M =
-4; 694; 674; -29; 665; 608; 616; 9; 623
-4; 694; 674; -29; 665; 608; 616; 9; 623
705; 632; 649; -24; 1; 733; 602; 18; -95
-4; 694; 674; -29; 665; 608; 616; 9; 623
691; 621; 664; -7; 643; 722; 647; 52; -70
650; 616; 653; 11; 649; 617; 591; -12; 647
47; 650; -33; 13; 607; 673; 656; 636; 616
650; 616; 653; 11; 649; 617; 591; -12; 647
71; 723; 634; -6; 642; 675; 668; 638; 648
-17; 638; 698; -32; 696; 536; 15; 57; 589
-4; 694; 674; -29; 665; 608; 616; 9; 623
-17; 638; 698; -32; 696; 536; 15; 57; 589
693; 647; -60; 0; 649; 711; 611; 579; 611
-4; 694; 674; -29; 665; 608; 616; 9; 623
47; 650; -33; 13; 607; 673; 656; 636; 616
Indices start at 1.
(1, 1) -> -4
(6, 1) -> 650
(8, 1) -> 650
(11, 9) -> 623
(11, 7) -> 616
(5, 4) -> -7
(8, 3) -> 653
(1, 9) -> 623
(5, 9) -> -70
(4, 7) -> 616
(8, 2) -> 616
(7, 7) -> 656
(7, 2) -> 650
(11, 6) -> 608
(8, 6) -> 617
(9, 7) -> 668
(2, 5) -> 665
(5, 5) -> 643
(7, 6) -> 673
(10, 3) -> 698
(10, 4) -> -32
(12, 9) -> 589
(14, 8) -> 9
(12, 8) -> 57
(9, 9) -> 648
(6, 3) -> 653
(13, 5) -> 649
(2, 3) -> 674
(6, 4) -> 11
(15, 9) -> 616
(12, 5) -> 696
(5, 1) -> 691
(10, 7) -> 15
(15, 4) -> 13
(9, 3) -> 634
(1, 3) -> 674
(5, 7) -> 647
(9, 8) -> 638

arr =
-654; -778; -439; 449
-165; 53; -75; 7
-177; -210; -71; 162
93; -307; 39; -167
-174; -42; -169; 210
-113; -122; -87; 72
73; 318; 55; -74
-320; -331; -192; 160
400; 296; 262; -290
245; -122; 139; -152
-33; -59; 29; -17
Rows and columns are counted from 1.
(1, 1): -654
(4, 1): 93
(8, 1): -320
(9, 1): 400
(5, 3): -169
(6, 4): 72
(3, 1): -177
(2, 4): 7
(3, 2): -210
(7, 2): 318
(4, 4): -167
(5, 2): -42
(6, 3): -87
(7, 1): 73
(8, 3): -192
(10, 3): 139
(4, 2): -307
(9, 4): -290
(11, 3): 29
(3, 3): -71
(10, 4): -152

a =
[[120  86 176 135  81  32 132  92 176 100]
 [ 23  74 154 158 128 114 131 139  90  62]
 [ 73 134  97  51 118  98  61  71 131  26]
 [ 18  89 155  98 123  96 104 108 102  32]
 [194 145  55  78 103 136  99 103 104 178]
 [ 31 104 144  54 120  94  89  92 100  35]
 [ 71  93 137  44 122 142 126 135  26 150]
 [ 22  79 137 155 135 137 127 146  70  69]]
Indices start at 1.
(1, 1) => 120
(3, 4) => 51
(4, 9) => 102
(2, 7) => 131
(7, 4) => 44
(6, 10) => 35
(1, 6) => 32
(2, 4) => 158
(8, 1) => 22
(5, 10) => 178
(4, 10) => 32
(3, 10) => 26
(6, 7) => 89
(5, 7) => 99
(8, 4) => 155
(5, 3) => 55
(7, 2) => 93
(6, 1) => 31
(1, 3) => 176
(2, 5) => 128
(8, 3) => 137
(3, 1) => 73
(2, 9) => 90
(6, 8) => 92
(1, 9) => 176

A =
[[-14.524  -2.811  -0.534  10.330   4.860  -5.651   3.139  -9.909   2.088
   -7.864  -0.642   8.194  -0.564   9.079]
 [  8.658  -6.872   2.913   6.388  -1.299   1.692  -9.935  13.980   1.386
   -1.924  -1.640  -2.733  -1.789  14.014]
 [ 27.061 -11.533  -1.372  -5.825  10.497  -1.574   5.194  -3.861  -3.850
   -0.348  -4.636  -3.162  -1.680   6.179]]
Indices start at 1.
(1, 1) => -14.524
(1, 2) => -2.811
(2, 3) => 2.913
(3, 12) => -3.162
(1, 5) => 4.860
(2, 4) => 6.388
(2, 2) => -6.872
(2, 6) => 1.692
(3, 14) => 6.179
(2, 14) => 14.014
(1, 6) => -5.651
(3, 4) => -5.825
(2, 11) => -1.640
(3, 2) => -11.533
(3, 13) => -1.680
(3, 10) => -0.348
(3, 8) => -3.861
(1, 12) => 8.194
(2, 9) => 1.386
(3, 7) => 5.194
(1, 3) => -0.534
(3, 1) => 27.061
(3, 9) => -3.850
(2, 10) => -1.924
(2, 1) => 8.658

X =
3,7,7,5,2,7,3,1
2,2,2,6,9,2,2,6
7,4,3,2,2,3,6,5
3,8,8,6,2,8,3,0
2,2,2,6,8,2,2,6
6,4,3,3,3,4,6,5
1,2,2,7,9,2,2,6
3,7,7,6,2,8,3,1
6,4,4,3,3,4,6,5
6,4,4,3,3,4,6,5
3,2,3,5,7,2,3,6
6,4,3,2,3,4,6,5
1,2,2,7,9,2,2,6
4,6,7,4,2,7,4,2
Indices start at 1.
(1, 1)	3
(8, 2)	7
(1, 7)	3
(3, 8)	5
(1, 4)	5
(4, 6)	8
(2, 2)	2
(11, 3)	3
(3, 2)	4
(13, 6)	2
(6, 8)	5
(12, 5)	3
(14, 5)	2
(1, 2)	7
(8, 3)	7
(8, 4)	6
(1, 6)	7
(12, 8)	5
(13, 4)	7
(6, 6)	4
(11, 1)	3
(9, 3)	4
(8, 5)	2
(4, 2)	8
(6, 5)	3
(2, 8)	6
(12, 4)	2
(3, 4)	2
(14, 4)	4
(9, 1)	6
(7, 2)	2
(9, 5)	3
(5, 2)	2
(6, 3)	3

m =
[[-243  175  186  -60 -267   82]
 [ 121 -529  408  630   57   49]
 [ 468 -517  503  213 -121  379]
 [-125   18 -122  255  -46   28]
 [ 306 -212 -168  232 -450  360]
 [ 423  156 -181  445 -299  340]
 [  93  125   18  165 -224 -198]
 [-198 -295  195  171 -555 -147]
 [-289  -15  -52 -299  351 -485]
 [  16 -503 -230 -101 -452 -720]
 [  60 -286  457  173 -369 -354]]
Indices start at 1.
(1, 1)	-243
(7, 3)	18
(1, 6)	82
(10, 4)	-101
(7, 5)	-224
(8, 6)	-147
(11, 1)	60
(5, 1)	306
(2, 5)	57
(9, 2)	-15
(3, 3)	503
(6, 3)	-181
(11, 5)	-369
(2, 3)	408
(6, 5)	-299
(5, 5)	-450
(2, 6)	49
(5, 4)	232
(9, 1)	-289
(3, 1)	468
(6, 1)	423
(2, 1)	121
(6, 2)	156
(4, 1)	-125
(6, 4)	445
(9, 5)	351
(5, 6)	360

B =
595; 8; 218; -20; -62; 293; -679; 3; -703; 250; -290; -411
-207; -179; 318; 77; 147; 187; 258; -416; 278; 502; -614; -33
-141; -195; 317; 134; 162; 199; 237; -436; 271; 528; -630; -38
-269; -212; 331; 49; 48; 155; 256; -345; 315; 429; -556; -46
111; -665; 236; 603; -603; -176; -129; 55; 535; 95; -231; -226
-332; -412; 54; 224; -80; 244; 468; -423; 398; -246; 134; 134
-242; 292; -596; -261; 442; -212; 470; -139; 2; -527; 525; 510
-77; 255; -271; 145; 473; -139; -31; -449; -28; 518; -545; -116
-160; 595; -442; -542; 527; -1; 214; -3; -412; -367; 472; 339
590; 38; 215; -55; -52; 296; -690; 18; -735; 244; -280; -412
-172; 625; -465; -574; 549; -6; 225; 5; -431; -393; 502; 358
100; -515; 217; 461; -447; -95; -108; 12; 389; 116; -224; -191
-60; 261; -285; 118; 471; -120; -41; -440; -75; 464; -492; -108
Indices start at 1.
(1, 1) = 595
(13, 7) = -41
(13, 10) = 464
(9, 8) = -3
(9, 10) = -367
(7, 7) = 470
(2, 12) = -33
(8, 12) = -116
(4, 3) = 331
(6, 7) = 468
(9, 3) = -442
(10, 4) = -55
(10, 8) = 18
(10, 11) = -280
(2, 11) = -614
(13, 2) = 261
(5, 10) = 95
(5, 6) = -176
(13, 9) = -75
(5, 3) = 236
(11, 12) = 358
(4, 10) = 429
(10, 1) = 590
(3, 6) = 199
(13, 5) = 471
(10, 7) = -690
(8, 7) = -31
(1, 7) = -679
(1, 11) = -290
(1, 3) = 218
(9, 1) = -160
(7, 8) = -139
(1, 6) = 293
(2, 10) = 502
(5, 7) = -129
(10, 10) = 244
(6, 10) = -246
